Each row below holds a small network's activations on one input, seen along a few directions.
In each table, some parts of the input vary, and every possible input appears once, in random order.
A made-up example of a description, with smaller parts first: one of 8 places around a ring, together with either a single point or one of 11 places around a ring or (one of 2 separate values, together with one of 6 places along a line).
Shared parts are said once, and a part with two or three values counts as separate values.
(in the rows, 128 means zero)

Other details of the inputs shift rows strongly along two fixed directions, in all tables alike. That doesn't count.

Rows:
R1: [163 131 127 184 177 139 140 115 161  96 150]
R2: [110 104 110 104  76 113  74 148  77 160 110]
R3: [134 106 115 130 134 144 115 111 112 119 142]
R4: [151 131 115 143 123 127 135 110 115 148  94]
R5: [151 140 126 187 114 124 132  67 115 124  58]
R6: [127 110 120 127 122 124 166 135 123 136 123]
R7: [142 114 125 143 161 116 167 176 161 133 167]
R8: [142 142 156 146 141 120 172 129 156 122 135]
R9: [ 71 148 101 129 113 194 112  98 168 109  97]
R10: [129 115 124 128  57 150  94  84  80 153  90]
R11: [165 153 135 165 128 133 172  67 132 102  66]
R12: [118  97 136 101 187 109 149 175 147 129 174]
R13: [167 149 147 195 181 128 222  93 179  87 117]
R14: [159 145 118 149 115 127 161  99 145 138 122]
R15: [164 162 135 200 130 120 157  94 150  91 102]
R16: [137 117 111 144 139 113 111 132 127 135 136]
R17: [130 112 135  80 175 104 109 178 150 148 192]
R18: [127 122 132  76 142 109 113 193 143 139 205]
R19: [ 82  83 111  61  84 107  54 142  54 164 113]
R20: [ 22 162 117  79 100 148  67 143  87 143 109]
R21: [133 126 134 139 116 120 152 153 124 134 119]
R22: [ 26 167 133  93  82 159 111 115  79 160  52]
R23: [145 135 157 149 149 123 169 117 158 129 123]
R24: [ 91 221 117 168 133 168 174  72 154 107  74]
R25: [125 102 138 100 156 129  90 154 135 135 192]
R26: [171 151 112 185 138 133 193  55 143 110  82]
R27: [147 116 134 137 192 135 136 148 169  80 200]
R28: [113 109 153 109  82 125 107 128  75 163  49]
R29: [129 116 149 124 157 119 150 138 147 147 145]
R30: [130 118 106 135 116 116 132 119 121 120 136]
R31: [145 136 145 149 154 120 187 133 150 105 131]
R32: [128 112 129 132 104 147 103  81  84 124  82]
R33: [118 116 149 104 119 114 120 173 110 146 120]
R34: [160 143 110 160  98 136 170  70 114 122  69]
R35: [163 154 122 158 131 125 161 132 143 119 123]
R36: [144 118 129 154 154 120 161 140 142 142 127]
R37: [133 121 130 126 166 115 179 174 158 109 184]
R38: [149 136 134 152 137 143 139 108 131  87 137]
R39: [135 114 131 124 154 116 166 166 167 143 185]
R40: [132 134 122 146  85 118 111 122 100 128  97]
R41: [ 40 125  94  35 147 153  84 198 175 135 167]
R42: [151 124 120 168 115 151 120  87 110 128 101]
R43: [173 162 143 205 152 130 223 100 191 106 140]
R44: [123 104 127  74 164 105  89 195 123 153 166]
R45: [114  94 139  94 174 108 117 199 132 152 168]
R46: [ 35 151 119  70 155 165  70 187 125 122 194]
R47: [116 111 135 105 126 115 102 126 109 121 120]
R48: [126 126 144  71 150 104 105 191 142 136 196]
R49: [141 138 146 138 104 142 112 101 119 116 125]
R50: [149 123 112 159 104 147 115 111 114 122 117]
R51: [ 99 100 118  76  68 113  65 144  78 173 129]
R52: [130 144 145 136  71 121 104  82  95 134  78]
R53: [117 119 139 120  78 118  76 110  74 146  59]
R54: [ 95  95 125  81 104 109  71 130  72 146 106]
R55: [158 157 131 149 113 126 141 114 119 124  80]
R56: [133 130 136 145 109 117 116  78 114 141  92]
R57: [ 66 142 105 109 193 159 167 182 238 106 186]
R58: [151 130 141 157 136 143 116 114 128 109 119]
R59: [175 148 108 175 160 124 180 132 175 112 146]
R60: [162 133 119 132 193 113 157 148 186 129 203]
R61: [133 137 135 106  79 126 121  99  78 132  62]
R62: [157 155 117 189 122 124 178  83 144  87 113]
R63: [143 122 136 104 176 108 117 185 156 126 169]
R64: [139 121 135 118 160 128 102 182 143 105 197]
R65: [159 151 116 152 133 125 175 112 142 100 125]
R66: [153 123 123 126 209 111 161 156 176 103 187]
R67: [105  82 110  68 126 129  74 185 103 134 197]
R68: [113 122 150 108  66 121  78  88  80 154  66]
R69: [120 122 148  75  80 123  87 117  88 166  81]
R70: [113  97 133  84 160 109 129 183 141 165 189]
R71: [154 133 127 172 109 153 134  59 120 133 101]
R72: [139 131 136 136  93 143 113 112 115 125 139]
R73: [133 131 122 149  92 121 117  69 106 151  88]
R74: [161 143 122 178 134 144 144 122 146  95 147]
R75: [ 90 105 133  63  83 107  66 149  64 135 113]
R76: [157 143 149 176 113 151 135  58 131 112  92]
R77: [ 34 134  96  79  69 165  69 114 125 144  67]
R78: [140 109 123 139 198 115 184 157 171 118 183]
R79: [105  94 121  66 122 126  74 189  97 123 195]
R80: [130 139 130 137  80 119 116 104 108 137 111]
Description of these inputs: one of 4 places along a line, together with either one of 2 separate values or (one of 3 separate values, together with one of 6 places around a ring).
- The inputs of R5 and R44 match in every part but the place on the line of 4. If R68 is changed in the same way as R5 into R44, which row does it become? => R69
- The inputs of R36 and R16 match in every part but the place on the line of 4. If R57 is changed in the same way as R36 into R16, which row does it become? => R77
- The inputs of R58 and R53 match in every part but the place on the line of 4. If R46 is changed in the same way as R58 into R53, which row does it become? => R20
- Change only the place on the ring of 6 in R21. List by row number the other rows that result. => R7, R28, R33, R36, R45
- Change only the choice among 2 separate values in R46. List by row number the other rows that result. => R9
- Change only the choice among 3 separate values in R15. List by row number the other rows that result. => R52, R75
- Change only the place on the line of 4 in R2. List by row number the other rows that result. => R7, R50, R59

Rows:
R81: [109 126 122 130  73 147 106  55 100 165  38]
R82: [112 134 133  98 156 120 142 200 153 129 201]
R83: [145 167 136 160  93 158 115  47 103 119  52]
R84: [117 127 122 110 152 128 110 188 150 111 222]
R85: [ 99 106 121 122  80 153  98  84  83 160  47]
R86: [215  59 143 112 166  65 128 213 131 138 226]
R87: [137 127 107 167 147 143 173  88 159  98 107]
R88: [ 91 112 113  71 151 108  69 222 124 123 218]
R89: [ 83 103 137  70 108 133  43 165  79 139 133]
R90: [193  80 154 137  73  88 111  71  24 168  55]
R91: [102 107 124  70 168 122  83 200 132  99 212]
R92: [ 81 128 125  78  76 115  90 162  71 165  86]
R93: [135 142  96 183 109 144 165  75 140 123  75]
R94: [164 179 145 189 178 126 214 105 208 101 152]
R95: [ 91  91 103  70 141 125 102 201 140 154 203]
R96: [112 142 135 116  42 148  80  73  68 148  58]
R97: [173 191 140 207 194 133 216  88 214  89 124]
R98: [158 173 137 203 186 129 225 102 197  68 127]
R99: [144 161 150 184 181 133 193 110 180  93 122]
R100: [ 98 106 117  83  84 142  96 113 103 169 103]
- What is each input in this table made of? => either one of 2 separate values or (one of 3 separate values, together with one of 6 places around a ring)
- Change only the place on the ring of 6 in R91. List by row number the other rows that result. => R83, R84, R88, R89, R96
